Small tables with named rows and columns. After each table, cells are looked up by row and column.

soga
          gezo    muda
pomovub  6.017   2.177
sitom    4.096   1.017
gav      4.151   4.189
legeb    4.265  -2.011
pepus    4.654  -4.859
farori   4.804  -5.929

What is the gezo of gav in soga? 4.151
What is the gezo of pepus in soga? 4.654
What is the muda of pepus in soga? -4.859
What is the muda of pomovub in soga? 2.177
What is the gezo of farori in soga? 4.804
What is the gezo of pomovub in soga? 6.017
What is the muda of legeb in soga? -2.011
What is the muda of sitom in soga? 1.017
What is the muda of gav in soga? 4.189
What is the gezo of legeb in soga? 4.265
What is the gezo of sitom in soga? 4.096
What is the muda of farori in soga? -5.929
Which row has the largest muda? gav

rufup:
|  | vedi | momasi | nud | ner | vug | tel | bovura | zepog |
|---|---|---|---|---|---|---|---|---|
| bil | 207 | 252 | 184 | 190 | 179 | 157 | 130 | 190 |
| fudeket | 134 | 157 | 186 | 130 | 177 | 172 | 179 | 194 |
| geradi | 154 | 151 | 189 | 164 | 188 | 159 | 173 | 208 |
| fovazo | 134 | 228 | 160 | 139 | 115 | 149 | 148 | 130 |
| doz | 162 | 194 | 131 | 147 | 177 | 108 | 168 | 120 |
| dag | 150 | 139 | 211 | 175 | 136 | 124 | 148 | 179 |
| rato | 132 | 146 | 163 | 137 | 172 | 127 | 171 | 140 |
| kulatol | 157 | 209 | 126 | 142 | 118 | 169 | 136 | 182 |
| vugav | 128 | 199 | 94 | 210 | 119 | 122 | 102 | 164 |
| fab | 180 | 158 | 220 | 130 | 195 | 184 | 166 | 204 |
| nurunu | 95 | 135 | 181 | 147 | 155 | 119 | 152 | 160 |
| guk | 62 | 150 | 198 | 145 | 168 | 136 | 122 | 135 |
| bizos | 106 | 167 | 135 | 155 | 188 | 172 | 93 | 185 |

What is the momasi of geradi in rufup? 151
What is the bovura of fovazo in rufup? 148
What is the tel of doz in rufup? 108
What is the bovura of guk in rufup? 122
What is the vedi of fovazo in rufup? 134
What is the nud of guk in rufup? 198
What is the bovura of bil in rufup? 130
What is the vedi of fudeket in rufup? 134
What is the vug of fovazo in rufup? 115
Which row has the largest tel? fab

gorumos =
|  | zezak | gid | las | zedelu | vogo |
|---|---|---|---|---|---|
| bug | 50 | 140 | 178 | 121 | 129 |
| kizodu | 98 | 130 | 145 | 166 | 161 |
| ronu | 134 | 134 | 133 | 191 | 97 |
| kot | 101 | 121 | 86 | 162 | 222 |
| dopubuk | 141 | 174 | 126 | 90 | 116 |
| bofe | 80 | 142 | 177 | 121 | 108 |
| niv | 88 | 109 | 206 | 145 | 151 |
| mori | 121 | 104 | 124 | 154 | 150 |
| vop | 132 | 133 | 158 | 201 | 113 |
| gir | 145 | 204 | 123 | 171 | 135 |
| lunivun | 42 | 60 | 133 | 147 | 239 |
| nube | 64 | 114 | 209 | 150 | 170 |
| pupimet | 143 | 122 | 30 | 147 | 137 |
| vobofin | 139 | 187 | 94 | 165 | 165 |

vogo of vop is 113
vogo of kot is 222
vogo of pupimet is 137
vogo of mori is 150
zezak of vobofin is 139
las of mori is 124
vogo of bug is 129
zezak of dopubuk is 141
zezak of nube is 64
zedelu of gir is 171
vogo of kizodu is 161
zezak of vop is 132
vogo of gir is 135
gid of bofe is 142
zedelu of nube is 150
gid of mori is 104
zezak of kot is 101
las of ronu is 133
vogo of dopubuk is 116
Which row has the largest zedelu? vop

bazubig =
	zun	tesar	gumetap	mot	nel	dokuni
tal	2.3	8.4	7.6	6.1	7.5	2.6
fotofab	0.5	9.5	7.3	5.2	7.3	0.8
kul	4.0	9.9	7.7	6.5	7.7	3.7

What is the tesar of kul in bazubig?
9.9
What is the gumetap of tal in bazubig?
7.6
What is the nel of fotofab in bazubig?
7.3
What is the tesar of tal in bazubig?
8.4
What is the dokuni of tal in bazubig?
2.6
What is the dokuni of fotofab in bazubig?
0.8
What is the zun of tal in bazubig?
2.3
What is the mot of kul in bazubig?
6.5
What is the tesar of fotofab in bazubig?
9.5
What is the mot of fotofab in bazubig?
5.2
What is the zun of kul in bazubig?
4.0

Table gagumaz
	vitonu	bomap	disigo	fegu	numiror	lefun	til	roza	sapuba	dor
sugego	616	585	547	580	548	500	501	566	573	567
fofal	692	434	434	518	784	599	453	699	720	711
rulofir	843	698	699	144	311	559	573	432	701	819
lize	881	660	585	82	252	579	525	343	628	783
kedilo	881	434	623	331	488	619	645	744	720	639
rizemi	730	397	547	456	666	540	429	744	683	639
kez	806	434	320	580	607	658	501	610	646	495
livuzit	843	472	661	394	548	579	645	610	701	747
gudo	540	547	547	456	607	540	453	566	610	567
ket	806	397	547	394	607	579	573	699	683	567
diros	881	585	661	207	311	579	621	521	683	747
bazasod	843	622	699	144	370	718	573	566	793	747
rufop	881	660	661	82	311	599	573	432	701	855
gazel	730	397	509	456	666	540	549	744	646	639

gazel, numiror -> 666
lize, dor -> 783
bazasod, til -> 573
gudo, lefun -> 540
rulofir, sapuba -> 701
lize, sapuba -> 628
ket, vitonu -> 806
lize, til -> 525
Row with the largest lefun: bazasod

deleke.csv
,disi,zosivev,befazag,biv,furu,legi
vusore,44498,56626,80926,39093,50470,46741
nemala,14225,4588,47231,10550,98942,29991
gibogi,35075,40842,83603,51270,5553,57846
pazelut,215,10247,45114,16696,89769,69804
gozunar,62830,19242,19792,20442,83899,49150
vazom,49570,38128,72739,67578,26429,46120
vuv,28676,29945,29051,58529,38832,41249
vuf,18935,52452,43560,67428,58371,22226
torevub,45310,57428,30090,72340,17676,63977
gaf,10754,60364,22597,58243,38539,40189
devab,60642,46790,52679,67215,49982,49369
zaf,91889,78268,13802,64564,34826,72844
biledi,55504,21879,43188,34717,31591,72790
gam,38201,5266,18405,56086,33528,52037

What is the befazag of vuf in deleke? 43560
What is the disi of gaf in deleke? 10754
What is the zosivev of devab in deleke? 46790
What is the befazag of gozunar in deleke? 19792
What is the zosivev of nemala in deleke? 4588
What is the legi of vusore in deleke? 46741
What is the befazag of vazom in deleke? 72739
What is the zosivev of pazelut in deleke? 10247
What is the zosivev of gozunar in deleke? 19242
What is the disi of gozunar in deleke? 62830
What is the zosivev of zaf in deleke? 78268
What is the zosivev of vazom in deleke? 38128
What is the furu of pazelut in deleke? 89769
What is the furu of devab in deleke? 49982
Which row has the largest disi? zaf

